These are the activations of a small neural network, seen along a few directions. Each row is one input.
Each table varies a few parts of the input and shows all the possible inputs, shuffled.
A made-up example of a description, with smaller parts first: ring(8) and (point or line(9) or (values(2) and line(6))).
Shared parts are said once, and a part with two or three values counts as separate values.

Other details of the inputs shift rows strongly along three fixed directions, in all tables alike. That doesn't count.

Rows:
r1: [-40  69 -13  24 -19 -57   5 -26  -5  22  35  31]
r2: [ -9 -37 -39  -8   8 -15 -18  23 -13  23 -23 -28]
r3: [ 35  12   8  30  -1  27  -3   1  -5  -6 -12  24]
r4: [-15 -45 -47 -16   2  -9 -29  22 -15  19 -17 -11]
r5: [ -5 -35 -31  -2  15 -19 -22  28   9  13 -26 -23]
r6: [ 26  47 -23  -3 -41 -30  33 -95  87 -10  48   1]
r7: [ -7 -35 -33  -3  15 -21 -24  30  12  12 -26 -23]
r8: [-17 -50 -42 -14   1  -8 -24  21 -13  17 -15 -10]
r9: [  5  13  23   4   7  19   7  15 -17  -5  -3   7]
r10: [  4  14  26   5  10  15   4  19  -3 -13  -7   6]
r11: [ -5  -5  26   3   3  19   7   8 -22  -8   7  18]
r12: [-10 -33 -42 -12  -4  -8 -29  15 -14  26 -28 -25]
r13: [ 24 -64 -29 -68 -19  10   9 -43  58  -8   0 -64]
r14: [-35  70 -19  28 -11 -55   5 -14   8  13  38  32]
r15: [ 32  11  12  35   5  24  -4   5   5  -8 -16  21]
r16: [-15 -48 -40 -13   6 -12 -22  18 -20  21 -16 -17]
r17: [ -2  42   0 -23 -22 -47  43 -78  88 -13  51 -13]
r18: [ -6  -6  26   1   4  15   9   7 -23  -7   6  15]
r19: [ 33 -15  37 -57 -20  36  36 -48  51 -37  20 -32]
r20: [-39  71 -17  22 -22 -52   0 -23  -2  17  35  37]
r21: [  4  16  23   8   7  17   3  18 -13  -9  -3   4]
r22: [  23   34  -18   -6  -44  -28   31 -100   83  -10   55    7]
r23: [ 12  -4  17  20   4  23   0  -7 -24 -11   0  23]
r24: [-35  68 -20  27 -13 -56   6 -18   2  18  39  34]
r25: [  2  14  28   8   9  13   8  18 -15  -8  -3   1]
r26: [ 37 -12  48 -46  -3  22  45 -44  63 -38   9 -41]
r27: [  4  15  25   8   9  19   6  18 -13  -8  -4   4]
r28: [ 18  16  18  19  -1  25  -6  -7 -25  -5 -14  10]
r29: [ 26  -5  10  30  -4  30  -4  -4 -11  -9  -3  38]
r30: [  1  13  31   0   0  17   4   7 -26  -3  -7   4]
r31: [  5  11  24   5   7  18   7  15 -18  -5  -4   5]
r32: [-37  64 -12  33  -5 -58   7 -14  12  15  34  31]
r33: [  2  14  28   2  -2  21   2   7 -23  -2  -7   6]
r34: [ -9 -36 -33  -4  13 -18 -17  24   0  18 -25 -30]
r35: [ 31  14  12  28  -9  32 -10  -4 -13  -2 -17  24]
r36: [  1  14  24   5  10  13   3  22  -5 -11  -8   7]
r37: [  7  14  23   2   5  20   6  15 -18  -9  -4   9]
r38: [-38  67 -12  30  -8 -60  10 -15   3  15  38  28]
r39: [  2  16  21   3   5  15   3  21 -10 -11  -4   5]
r40: [ -5  -3  23   1   2  20   4  10 -23 -10   6  21]
r41: [ 3 13 25  9 12 14  6 17 -5 -8 -7  5]
r42: [ -7  59 -27  61  -8 -57  -5 -25  32  14  25  48]
r43: [  5  11  32  12  16   8   3  20   1 -12  -7   6]
r44: [  4  14  26   7  12  15   4  20  -6 -12  -8   8]
r45: [-12 -45 -44 -16   3  -5 -27  19 -14  16 -16 -12]
r46: [ 29 -53 -33 -69 -17   9  14 -42  59  -7  -6 -68]
r47: [  4  11  26   4   8  14   9  14 -20  -6  -3   5]
r48: [-14 -49 -43 -14   5 -12 -23  16 -18  22 -16 -19]
r49: [ -1   3  30   5   6  13   5  12 -20  -7   4   8]
r50: [ -1   2  33   4   6  13   6  11 -20  -8   5   8]
r51: [  4  16  26  -1  -4  23   0   7 -23  -5  -7   8]
r52: [ 22 -69 -32 -71 -18  12  12 -48  51  -5   1 -62]
r53: [ -5  -6  28   3   4  18   9   8 -23  -8   6  18]
r54: [ 15   2  16  17   5  25  -3  -7 -25 -11  -1  21]
r55: [  3  11  22   6   7  12   7  15 -19  -4  -3   6]
r56: [  0   5  25   4   3  17   0  14 -19  -9   3  13]
r57: [  4   8  35  14  18   5   7  21  -2 -11  -8   6]
r58: [-16 -52 -43 -12   2  -8 -23  16 -13  20 -14 -13]
r59: [-51  11 -79  15 -15 -83 -26 -13  11  44  25   6]
r60: [ -9 -38 -31   0  18 -27 -20  27   8  18 -27 -29]
r61: [  3  15  27   1  -1  24   2   7 -22  -3  -8   7]
r62: [ 18 -75 -33 -70 -18  11  15 -48  54  -5   2 -59]
r63: [-19 -55 -38 -11   5 -14 -19  18 -18  21 -15 -16]
r64: [-11 -45 -45 -16   4  -5 -27  19 -16  18 -17 -12]
r65: [ -7 -34 -32  -4  15 -20 -23  31  12  12 -27 -22]
r66: [ -7 -31 -42  -8   5 -10 -23  26  -1  15 -22 -26]
r67: [ 3 11 30 10 13 12  8 18 -8 -9 -7  4]
r68: [-43  57 -15  30 -13 -62   4 -20   0  19  46  38]
r69: [ -4   1  21   1   5  15   3   8 -25  -5   6  17]
r70: [ -9 -33 -46 -12   4 -12 -23  27  -7  20 -24 -22]
r71: [ 21  14  15  22   8  20   0  -1 -18  -8 -10  10]
r72: [  3  14  26   8   8  16   6  17 -12  -8  -3   2]
r73: [ -4  -2  23   0   3  21   5  10 -22 -11   6  22]
r74: [  5  16  23   6   6  17   4  17 -13 -10  -3   5]
r75: [-54   9 -86  10 -15 -82 -26 -16   4  45  27  13]
r76: [ -3   2  21   0   4  20   3   8 -23  -6   6  18]
r77: [  0  16  22  -2  -4  19  -2  12 -22  -4  -8   9]
r78: [ 38  -6  35 -61 -25  41  36 -57  46 -32   9 -37]
r79: [ 16   4  20  22   5  20  -4  -3 -18 -10  -3  14]
r80: [  6  12  31  10  16   9   4  21   1 -14  -8   9]
r81: [  4  13  27   7   8  15   8  16 -13  -8  -3   2]
r82: [ 2 11 28  8 13  9  8 16 -8 -8 -7  1]
r83: [ 20  10  24  31  19  10  -2   7  -2 -13 -15   9]
r84: [ -7  35  -2 -29 -35 -38  40 -84  68  -9  62  -8]
r85: [ 33 -16  36 -55 -19  36  35 -49  51 -37  20 -32]
r86: [ -5 -33 -43 -13   4  -8 -21  23  -5  17 -22 -23]
r87: [  0   3  23  -2   3  23   2   9 -25 -10   5  20]
r88: [-23   7 -98  39 -22 -70 -34 -28  14  45  17  31]
r89: [ 35  -9  36 -57 -24  36  39 -59  44 -27  10 -40]
r90: [ -8 -33 -39  -5  10 -14 -23  26   2  17 -26 -24]
r91: [ -1   4  26   6   5  17   3  13 -17  -6   4  12]
r92: [ -5  -3  23  -1   1  21   4  10 -19 -12   6  21]
r93: [ 3 14 26  9 11 14  4 18 -6 -9 -7  5]
r94: [  8 -33 -46  15  13 -11 -28  10   1  16 -33 -23]
r95: [  9 -31 -48  13   8  -8 -28   9  -5  17 -29 -25]
r96: [  4   9  33  14  18   6   5  21   0 -10  -7   5]
Description of these inputs: line(8) and (values(2) or line(10)).
- The inputs of r94 and r79 match in every part but the line(8) part. If r10 is changed in the same way as r94 into r79, which row does it become? => r85
- The inputs of r60 and r1 match in every part but the line(8) part. If r7 is changed in the same way as r60 into r1, which row does it become? => r20
- Change only the values(2) part in r29. List by row number the other rows that result. => r23
- Change only the line(10) part in r67. List by row number the other rows that result. => r10, r32, r34, r36, r41, r44, r82, r90, r93

Rows:
r97: [-17 -15 -93 -21 -32 -53 -18 -46  37  35  14 -21]
r98: [ 15   9  13   9  -5  13   8 -16   4 -12   7  16]
r99: [ 11  16  22   6   5   2  10  -3  14 -12   4   3]
r100: [-50  43 -40  24  -4 -67 -15   9 -14  32  19  21]
r101: [  7  22  19   0  -1   8  13 -11  -2  -7   4  -3]
r102: [ 13  29  12  -2 -12  17   5 -10   1  -5   0   3]
r103: [ 13  18  19  10   5   5   8  -6  16 -13   2   4]
r104: [  6  10  16   0  -4  12  12 -17  -7  -8  12   9]
r105: [ -7   7  22 -10  -4   9  14  -5  -2 -13  18   8]
r106: [  6 -36  -8  23  22  17 -28  42 -29   5 -30   9]
r107: [-46  26 -42  37  -1 -65 -15   6  -7  28  23  39]
r108: [ 22 -38 -14 -53 -11  -1  22 -41  68 -12   0 -55]
r109: [ -4   8  22  -9  -6  10  10 -14  -8  -8  13   9]
r110: [ -3   8  21 -12  -5   8  13  -8  -6 -10  16  10]
r111: [  3 -38  -5  19  21  14 -26  45 -30   6 -27   8]
r112: [ 10   8  17   6  -8  13  10 -16   0  -7  10  12]
r113: [ 16  21  16   9  -2   8   9 -10   9 -11  -1   4]
r114: [  6 -21  -5  19  15  16 -25  44 -35  14 -39  -7]
r115: [-2 21 25 -9 -3  6 12 -8 -3 -7  5 -3]
r116: [ -2   4  23  -4   2   7  15  -4   6 -12  17  12]
r117: [  8 -75 -38 -51   3   9 -13  13  19   8 -33 -69]
r118: [ -7 -26   0   9  25  10 -21  56 -29   9 -32  -7]
- The inputs of r118 and r116 match in every part but one. If r99 is changed in the same way as r118 into r116, which row does it become? => r111
- What do these inputs look like to the network? => values(2) and (point or ring(10))
- Change only the values(2) part in r117. List by row number the other rows that result. => r105

Rows:
r119: [  2  18  40  -5  12  31   3  36 -19 -16 -15   0]
r120: [ 33 -75 -48   1   7  10 -23   1  12  15 -38 -39]
r121: [ -8  -4  40 -16   7  35  11  36 -30 -16   8  17]
r122: [-55  47 -16  55  16 -49 -21  46 -38  20  23  62]
r123: [-32 -10 -88  51  14 -82 -47  23   1  55 -27 -10]
r124: [ -9 -66 -43 -51  -7  16 -18  22 -12  17 -22 -37]
r125: [-33 -29 -88  55  18 -83 -45  22   5  49 -17   3]
r126: [ 21   0  33  19  20  33   1  28  -7 -22  -8  21]
r127: [ 25   3  28  19   6  42   2   1 -38  -9 -14  15]
r128: [ 16  34  24 -39 -33  19  43 -64  42 -29  44   1]
r129: [  0  -5  45   2  24  24   8  40  -9 -26  -2  16]
r130: [ 42 -35 -55 -41 -38  -7  11 -90  74   6   0 -61]
r131: [ -9 -54 -39 -56 -10  14 -23  25 -12  19 -29 -47]
r132: [ 18  -2  39  20  26  25   4  34   1 -25 -10  19]
r133: [-19  68 -32  79  -5 -31 -35  26 -38  30  -2  67]
r134: [ 32  22  33  25  11  35  -5  28   0 -14 -30   7]
r135: [ -4 -64 -31 -34  17  -6 -16  37  21   5 -32 -49]
r136: [  6 -64 -42 -33  -4  15 -22   2 -19  18 -32 -49]
r137: [ 15 -62 -38 -18  20  -5 -21  30  32   6 -41 -46]
r138: [-48  64 -25  49  -5 -35 -27  34 -56  28  13  59]
r139: [ -57   10  -82  -12  -15 -118    5  -50   61   36   41  -28]
r140: [ -20   27 -100   11  -33  -98  -13  -70   61   47   18  -27]
r141: [-59  56  -2  55  20 -59 -15  38 -47  26  11  39]
r142: [-75  -9 -76   5   5 -82 -38  35 -34  61  -8 -18]
r143: [ 30 -71 -49  -3  11   8 -28  19  34   8 -38 -33]
r144: [ 16   5  25 -35 -36  24  36 -75  42 -36  57  29]
r145: [-13  15  48 -21  10  28   8  42 -26 -12  -8  -1]
r146: [ 23 -98 -51 -11  -2  20 -32 -15  -8  12 -25 -15]
r147: [ 36  26  32  -3 -10   0  41 -54  86 -38  32   4]
r148: [   4 -100  -44  -27   -5   18  -27   -9  -18   11  -16  -17]
r149: [ 25 -62 -58 -20  -2  21 -28   9   5  14 -38 -33]
r150: [ 27 -18  22  19  -1  50 -10   4 -23 -20  -1  51]
r151: [ 25 -55 -57 -22  -6  21 -31   9   4  15 -42 -38]
r152: [-64  60 -18  33  -7 -38 -23  40 -63  33  20  57]
r153: [-75  45   7  40  21 -66  -7  48 -49  27  20  40]
r154: [ 24  25  32  10   8  37  -4  26 -16 -13 -24   4]
r155: [-38  66 -12  69  15 -50 -22  27 -45  30   0  42]
r156: [-30  73 -29  63  -2 -35 -33  31 -47  30   1  59]
r157: [  4  15  44  -1   9  30   5  18 -39  -9 -15  -7]
r158: [ -27   23 -103   -3  -38  -91  -12  -75   43   46   27  -22]
r159: [-50  69 -13  23 -14 -80  25 -53  23   9  73  37]
r160: [ 14  27  28 -36 -24  10  47 -55  51 -34  50   2]
r161: [ 15   3  48  21  29  18   9  24 -12 -17 -17   2]
r162: [ -1  25  38 -49 -31  11  52 -70  21 -21  51  -7]
r163: [ -5 -82 -27 -26  21  -7 -12  20   6   6 -24 -48]
r164: [ 19  15  39  14  22  27   2  34  -3 -19 -21   6]
r165: [  6  22  38  -7   6  35   1  32 -25 -14 -15   1]
r166: [-12  14  54 -44  -9 -12  58 -52  45 -33  55 -11]
r167: [ 30  16  37  28  19  28  -2  33   7 -17 -28   9]
r168: [-15   9  53 -19  17  22  11  47 -19 -16  -5   0]
r169: [ 36  42  35  -6 -18   4  40 -69  59 -23  18 -17]
r170: [ 33  30  22 -19 -21  12  42 -61  60 -33  41   6]
r171: [ 46  36  16 -10 -33  23  35 -71  60 -26  27   8]
r172: [ 38 -17  20  32  -4  52 -14   2 -14 -18  -8  54]
r173: [-17   3  59 -13  20  17  16  33 -32 -12  -5  -8]
r174: [ 32 -45 -50 -11  -1  11 -33  17  24  16 -54 -48]
r175: [-14 -13  53  -9  19  24  15  27 -36 -14   8   7]
r176: [ 36   4  27  32   4  44  -1  -1 -28  -7 -20  18]
r177: [ 23 -50 -44 -47 -15 -25  21 -77  83  -4  18 -60]
r178: [ 35 -68 -56  -4   3  14 -28  15  25  11 -39 -31]
r179: [-51  43 -14  58  10 -46 -15  28 -58  25  23  55]
r180: [  8  12  37  -2   1  38   2  10 -46  -7 -12   1]
r181: [ 29   9  40  30  23  24   0  36  12 -20 -25  12]
r182: [-19 -66 -22 -50  15  -9 -11  44  14   9 -25 -50]
r183: [-26  74 -24  39 -20 -71  21 -63  24  12  64  43]
r184: [ -2 -57 -30 -33  10   2 -16  15  -4  15 -37 -62]
r185: [-10  21  48 -50 -13  -7  55 -40  60 -37  56  -3]
r186: [-11  12  51 -17   6  27  10  25 -45  -6  -8  -9]
r187: [  1  12  45  -2  19  25   6  40 -12 -20 -12   2]
r188: [-41  98 -27   9 -38 -64  13 -50  20  14  60  37]
r189: [  0   2  32 -51 -39  21  41 -69  36 -32  64  28]
r190: [ 26  10  29  17   3  42  -1   2 -38  -8 -17  10]
r191: [ 36  16  29  27   0  42  -6   2 -28  -5 -27   8]
r192: [ 36  21  33   1 -12   4  42 -70  62 -29  34  -1]
r193: [ 22  18  38  15  11  32   0  12 -30  -9 -24  -3]
r194: [ 17   9  45  20  25  22   6  21 -17 -15 -20  -2]
r195: [ 16  -8  45  25  29  20   8  20 -13 -21 -10  11]
r196: [-10 -46 -37 -84 -24 -26  27 -52  82  -5  36 -56]
r197: [-13  51 -29  52 -35 -56   6 -82  24  12  62  72]
r198: [-10 -66 -34 -47  -7  12 -17   9 -27  22 -25 -50]
r199: [ 21  22  35  12  14  33  -1  30 -10 -16 -24   4]
r200: [ 26   3  46  35  26  20   5  23  -2 -15 -24   5]
r201: [ -2  47  42 -60 -31   5  47 -48  44 -26  42 -18]
r202: [ -11 -102  -36  -42   -7   15  -22   -2  -25   15   -9  -18]
r203: [  7   0  34   3   4  41   7   7 -46 -10  -5  11]
r204: [ 39  23  23  23  -3  46 -10  16 -14 -10 -28  16]
r205: [-67 -10 -85   3  -9 -70 -45  24 -48  65  -6 -10]
r206: [ -9 -10  46 -10  10  30  15  23 -44 -12   8   9]
- The inputs of r184 and r155 match in every part but one. If r160 is changed in the same way as r184 into r155, which row does it become? => r170
- The inputs of r168 and r164 match in every part but one. If r145 is changed in the same way as r168 into r164, which row does it become? => r199
- The inputs of r125 and r166 match in every part but one. If r192 is changed in the same way as r125 into r166, which row does it become? => r175
- What do these inputs look like to the network? => values(2) and line(4) and (point or ring(10))
- Change only the line(4) part in r182. List by row number the other rows that result. => r135, r137, r181
- Which other rows agree with r143 in the line(4) part and the values(2) part? List them by row number. => r133, r134, r147, r167, r171, r172, r174, r178, r181, r204
- A walk changes only the ring(10) part. It starts at r190 and steps to r127. List the rest of the walk in order. => r183, r177, r195, r161, r194, r155, r193, r158
- A walk changes only the ring(10) part. It starts at r141 and steps to r184. List the rest of the walk in order. => r157, r180, r136, r203, r179, r159, r163, r139
- Change only the line(4) part in r202. List by row number the other rows that result. => r146, r148, r197
